Each row below holds a small network's activations on one input, seen along a few directions.
Each table varies a few parts of the input and shows all the possible inputs, shuffled.
Descriptions start from the smaller parts, as in this example, which fits no table here: one of 2 separate values, together with either a single point or one of 11 places around a ring or (one of 4 places along a line, together with one of 5 places around a ring).
Shared parts are said once, and a part with two or three values counts as separate values.

Other details of the inputs vary at random and push rows far along three fixed directions, the same in every table; ignore that.
To show where, the next rows are all for the same input, with only those details redrawn:
[  7   9 -17   5  20 -10 -10   5 -25  14   3   8]
[ 16   9  -1  25   2 -12  -8   7 -12  15  -3   2]
[ -1   5 -15  -5  20 -12  -5   1 -21   6   7   8]
[  3  16  -3  12 -12   3 -28   6  10  14  -9   8]
[  4  -3  24  13 -16 -15   8  -1  19 -10  -3 -11]
[  4   5 -12   1  19 -13  -5   2 -21   9   6   5]
[-14  15 -17 -16   7   5 -28   1   0   8  -2  13]
[-16  22 -15 -12 -12  16 -43   4  19  11 -10  15]

A family of inputs:
x1: [-23   6  18 -18 -10   8   5  -7  27 -15   1   1]
x2: [ -9 -13   3 -23   0  -7  10 -10  22 -19   4  -5]
x3: [ -2  -2  17   2  -7  -4  22  -6  14 -12   2   1]
x4: [ 17  13  25  37 -24   0   5   1  13   6 -13  -5]
x5: [  7 -11  11   4  11  -2  25  -5  -4  -8   6  -5]
x6: [ 27   4   5  28 -22   5 -11   6  10  18 -12  -7]
x7: [  2 -12  11  -5  12 -14  22   0 -21 -10  14  -9]
x8: [-20  -9  19 -23  -7  12   8 -11  21 -25   5  -6]
x9: [  0   7   1   8 -14   8 -15   5   4   1   3  -5]
x10: [ -5 -22  13  15  12 -12  21  -2 -18  -5   2 -13]
x11: [  7  11 -14   1  16  -3  -3  10 -29  17   5  11]
x12: [ 16   8   4  29   4   4  -3   4 -21  15   2   4]
x13: [-28  12 -23 -34   4  18 -41  -4   5   2   1  12]
x14: [ 17 -10  -8  31   7   0   7   7 -15  19 -12   3]
x15: [  2  -5 -12 -11  25   1  16  -7 -23  -5   4   2]
x16: [-3 10  1 -3 -9  6  3 -5 10 -3 -7  7]
x17: [  6  13 -10  11 -14   4 -23   4  12  13  -9  11]
x18: [ -6  12  -8 -11 -15  13 -14   5  15   5  -6  14]
x19: [ 27   2  16  43 -31   7  -9  10  11   6  -6 -12]
x20: [ 15   2 -26   1  15  -3  -2   3 -22  19   4   8]
x21: [  1 -19  -4 -16  23 -16  18  -6 -13 -14   9  -8]
x22: [-18 -10   4  -4  -7   0  11  -3  15  -8  -9  -2]
x23: [ -3  -7  10 -11 -12   2  -2  -5  11  -8   3 -13]
x24: [ -5  -5  -5 -13  12  -9   3  -5 -19  -1  13  -7]
x25: [ -4  -6  -9 -20  14 -18  21  -5 -14  -7  12  -2]
x26: [ -1  -9   8  -9 -10   3   9   0  19 -17   1 -13]
x27: [  2  -1 -11  -7  24   5   6  -5 -29  -2   7   4]
x28: [-10  -9  16 -17  -6   5  21 -11  28 -18   3  -2]
x29: [  4 -15  22   5 -14  -8   4  -6  15 -18   0 -16]
x30: [ 20   9  -3  20   4 -13   0   7 -20  20   1  -3]
x31: [-18 -13   0  -3   2  13  -7   0   2  -2  -8  -4]
x32: [  0 -14   4 -11  13  -5  16   1 -18 -11  13  -6]
x33: [  8 -13  -8  24  11   4   3   5 -17  16 -10   1]
x34: [  9  -3 -10  -1  15  -3  19  -5 -15  -2   1   4]
x35: [-33  11 -28 -49   4  15 -16  -1  13 -11   8  14]
x36: [  2  -2   4   2  12  -4  13  -6 -22  -7   5  -3]
x37: [ 11   8  -8   7 -15  15 -12   8  11  15  -8  11]
x38: [ -1  -4  19   2  -8 -17   7  -3  14 -12   0 -11]
x39: [  5   0  23  15 -17 -10  14   4  16 -11   2 -14]
x40: [ 13   5   7  14 -27  20 -18   8  24  11 -14   4]
x41: [-24 -10  11  -7   1  -3  11  -3   9  -9  -5  -6]
x42: [-10  12 -33 -22   2  21 -24   4   7   8   1  17]
The inputs of x38 and x13 match in every part but one. If x4 is changed in the same way as x38 into x13, which row does it become?
> x36
The inputs of x29 and x21 match in every part but one. If x23 is changed in the same way as x29 into x21, which row does it become?
> x6
What do these inputs look like to the network?
> one of 6 places around a ring, together with either a single point or one of 6 places along a line
Which other rows does x3 become when the place on the ring of 6 takes its other values? List them by row number.
> x1, x5, x8, x12, x28
Which other rows agree with x17 in the place on the ring of 6? List them by row number.
> x3, x16, x18, x22, x25, x35
Which other rows agree with x2 in the place on the ring of 6? List them by row number.
> x14, x20, x28, x34, x37, x42

A family of inputs:
x43: [  2   4  15  14 -26  15  -2  -3  24  -2 -13   1]
x44: [  1   1   3  -4  10 -16  23   2 -13  -6   8  -1]
x45: [-24   4 -21 -25  16  12 -21  -1 -11   0   2   7]
x46: [-11  16 -20 -13  -2   9 -32   7   3  10   0   7]
x47: [  4   3  -5   9  22  -7   7   4 -32   8   6   8]
x48: [ 12  -6   5  11   0 -20   6   0  -6  -3   0 -12]
x49: [ 17   0   6   9   0 -15  20   3  -4  -2   6  -5]
x50: [  9   0 -14  -2  30 -20  19  -5 -33   4  10   7]
x51: [-14  -1  15  -8 -13   0  -5  -2  12 -10   0  -9]
x52: [-16  15 -24 -28  17   3 -13  -2  -6   7   4  18]
x53: [ 32   7  -7  38  -8   7  -1   9 -13  18  -5   6]
x54: [ 17  14   1  34   1  -3  -6  10 -21  17  -4   8]
x55: [ -1   0   7 -11 -10   4   6  -4  16 -10   4   0]
x56: [  0 -25   1  -9  19 -11  22   0 -16  -8   4 -10]
x57: [  4 -13  10   4 -14   6   7   1  23  -6  -8  -7]
x58: [ 10  -9   1  -5  17 -23  23  -1 -12 -12  16 -12]
x59: [-14   5 -27 -27  10  23 -21   1  -4  -2   4  13]
x60: [-18  -2   7 -10   1  11   1  -4   9 -11  -2   2]
x61: [  3  -9   8  -3 -12   9  11  -3  23  -5  -9  -2]
x62: [  0  -1  14   6 -22  -6 -10   0  27  -2  -5 -11]
x63: [  4  -5 -15  17  14  -1  -1   8 -30  16   0   1]
x64: [  7  25 -21   6 -16  17 -38   9  17  23  -8  22]
x65: [-14   8 -22 -20   6  21 -31   3  -5   7  -2   8]
x66: [ 15  -8  -8  16  12  -3  -1   8 -29  11   2  -1]
x67: [  2   3   4  -8 -13  -7   6  -5  20 -12  -1  -2]
x68: [-20  -2  10 -30   5  -6  20 -11   3 -19  12  -4]
x69: [ 23  19   1  45  -5  -4 -11  15 -14  25 -10   7]
x70: [-19   6 -20 -12   5  20 -29   3  -7   6  -4  12]
x71: [ 15   8  10  21 -33   1 -16   3  32   1 -13  -3]
x72: [-20  14 -27 -18   6   8 -36   0  -6  10  -2  16]
x73: [  2  -6  -4   1  35 -10  18  -3 -36  -3  10   0]
x74: [  0   3  17  27 -27  16  -7   2  25   7 -16  -2]
x75: [ -4   0  12  -6 -16   0  -8  -2  14  -7   0 -11]
x76: [ 8 -7  5 10  5 -1 20  0 -5  3 -6  0]
x77: [ -8 -14  11  -4 -10   4   6  -3  15  -8  -3 -14]
x78: [-24  14 -25 -21   7  10 -32   6  -7  11   3  14]
x79: [-14  -6  13 -23   7  -1  22 -12   8 -20   5  -5]
x80: [ -8  -4  -5 -14  -7  12   7  -3  16  -8  -1   1]
x81: [-11   7 -16 -21   7  11 -27   3  -6   7   2   7]
x82: [ 26   8   4  46  -8   0 -19  11 -18  27  -8   3]
x83: [-19  -3   5 -17   6 -12  11  -9  10 -18   1  -2]
x84: [-12  -2   5 -10  -3  -7 -10  -4  10  -5   3  -3]
x85: [  2  -5  18  22 -26  13 -13   2  26   9 -20  -7]
x86: [ -4 -10   4  -4 -14   8   6  -2  20  -9  -2  -8]
x87: [ 21   0 -10  12  13 -16   3   6 -19  12  10   4]
x88: [17 -6 10 11  0 -9 11  3 -6 -1  6 -7]
x89: [  3  -5  13  -8  -7   1  14  -7  14 -12   2  -5]
x90: [-14 -15   6 -31   8  -1  14 -13   9 -24  10  -8]
x91: [ 13  -1  16  15  -1 -10  18  -1  -7   0   0  -2]
x92: [  4  -7 -11  11  27  -1  12   1 -27  12  -1   5]
x93: [  3   3  15  14 -24  14   4  -2  23   4 -15  -3]
x94: [ 16  -5   9   2   3 -15  25  -5  -8  -6  12  -8]
x95: [  2  -2  13  10   8 -21  16  -2  -5  -3   2  -4]
x96: [ -6  -8  10 -19  -1  -8  15  -9   8 -21  11 -11]
The inputs of x77 and x81 match in every part but one. If x93 is changed in the same way as x77 into x81, which row does it become?
> x91
The inputs of x85 and x72 match in every part but one. If x61 is changed in the same way as x85 into x72, which row does it become?
> x67
What do these inputs look like to the network?
> one of 6 places around a ring, together with one of 9 places along a line
Start at x83 and move only the place on the line of 9, one step at a time. The first step leads to x95. Which rows follow, in order?
> x69, x54, x47, x73, x60, x74, x92
Start at x70 and move only the place on the ring of 6, one step at a time. The first step leads to x66. Which rows follow, in order?
> x59, x53, x43, x60

A family of inputs:
x97: [ 16   1 -11  26   4  11  -8  10 -21  22  -7   7]
x98: [-4  4  2 -6 -7  2  4  0 14 -5 -1  4]
x99: [ 31  -1   7  34  -3 -16   5   7 -18  13   2  -9]
x100: [-15   2  15 -16   6  -2  19 -10   6 -21   9   0]
x101: [11  2 -1  4  8 -7 11 -1 -8  5  2  3]
x102: [  4   3  10   4 -18  -2  -8   4  14  -1  -1  -6]
x103: [ 13  -8   0   3  12 -20  10  -1 -18  -5   9  -8]
x104: [-19   2  -9 -31   8   2   4  -6  10 -13   5   6]
x105: [ -5 -10  13 -15   4 -14  32  -6   5 -19   9  -8]
x106: [ -3  12 -11  -9  -8   9 -30   3   9  10  -3   6]
x107: [ 13  -9  10  11   0 -21  16   3  -7  -6   8 -12]
x108: [ -3  -7  13   6 -13  10   4  -2  11  -3  -8  -7]
x109: [ 12  10  11  19 -27   6  -9   1  27   5 -14   3]
x110: [ 10  -9   5   5   4 -18  12   1  -6  -8   8 -12]
x111: [-16   2 -20 -16   6  23 -23  -1   1   6  -7  12]
x112: [ -2  14  -5  -3 -12  13 -13   0  13   9  -7   9]
x113: [-16  16 -31  -3  41  -9 -25   6 -51  24   6  19]
x114: [  1 -14  -1   4  11   0  13   0 -10  -4   1  -5]
x115: [-28 -11  -4 -35   9  12   2 -10   8 -14   3  -1]
x116: [  0   1   6  18 -25  21 -16   5  22   7 -15   0]
What do these inputs look like to the network?
> either one of 2 separate values or (one of 3 separate values, together with one of 6 places around a ring)
